Here are a small network's activations along a few directions, averaged over the inputs that share one value of a field.
Related values have similar rows: they may be neighbours, one step apart, or belong to one group.
Strong random noise was added to every row along 6 fixed directions; ignore it. To show where, here is one row again and again, with new noise each time:
[ -23  529 -471  344 -175 -324 -146 -313 -624  227 -211  192  125  222
  443 -254]
[ 486   16  485  181 -258   71  352  569  -12  374   58 -100  311 -138
 -635  422]
[-145   52   52 -390  306 -237  -17 -153  -66   49 -137  -85 -337    8
  -55 -108]
[-282  194 -241  180  259 -472   84  172  449  886 -362  135   95  273
 -575 -468]
[  66  195 -309  -23   -4 -437  -32 -125  -75  565    7  283  289  163
   87 -217]
[  15   25  559 -339   42  390   17  141 -194 -567   93  -42 -150 -151
    6  -97]
[ 321 -137  748   19 -134  367  332  698  241   22   98 -108  165 -219
 -803  231]
[ 102  -24   78 -309   85  -87  -27 -232 -410 -335  -25 -200 -485 -192
   38  256]


Field B:
b5: [ 541 -255  312   -1 -197   90  213  151   39 -105  102 -310   -1 -205
  -15  879]
b3: [-319  202  201  291  181  464 -211  278 -160 -378 -331  -85  -70  136
  183 -288]
b6: [  30 -157   58 -330 -134  262   11  -91  159 -235  592  518  289 -122
  191 -180]
b11: [ -52 -361 -105  169   24  293 -135  478  707   97  146  257  245  -35
 -580 -400]
b4: [ -81 -102 -142 -184  -64  151 -264 -419  217 -413  279  350  307   86
  746 -348]
b2: [ 112  -44    3  189  -40   45   42  119 -113   40  -70  -57   12   29
 -282  166]
b13: [ 815  131 -355  443 -751 -238   10 -132 -784  232  385  253  551 -134
  311  704]
b9: [-535  318   43  146    4  206   75  -75  -78 -115 -238 -143  122   86
  415 -448]
b10: [ 307   67   58  575 -561  439  134  331  -63 -192  258  348  345 -112
 -366   11]
b7: [-481  288  322  253   61  182  105  -11  -12  -87 -456 -453 -112  209
  176 -140]
b1: [  47 -391  110 -794  361   52 -163  -39  197 -178  388  -29  -29   -7
  504  130]
b8: [ 104 -255 -251  328  133 -196   76  318  569  451 -124 -260 -152   51
 -494  424]
b12: [-518 -137  -56 -319  284 -191   -7 -434  355  -59  -84 -180 -190   94
  248 -316]
B is arranged as a line.
Q: Name the neighbours of b9, in listed order.
A: b12
Q: Name the neighbours of b11, in listed order.
A: b3, b2
Q: Name the neighbours of b4, in listed order.
A: b5, b7
Q: Name the neighbours of b10, in listed order.
A: b6, b13
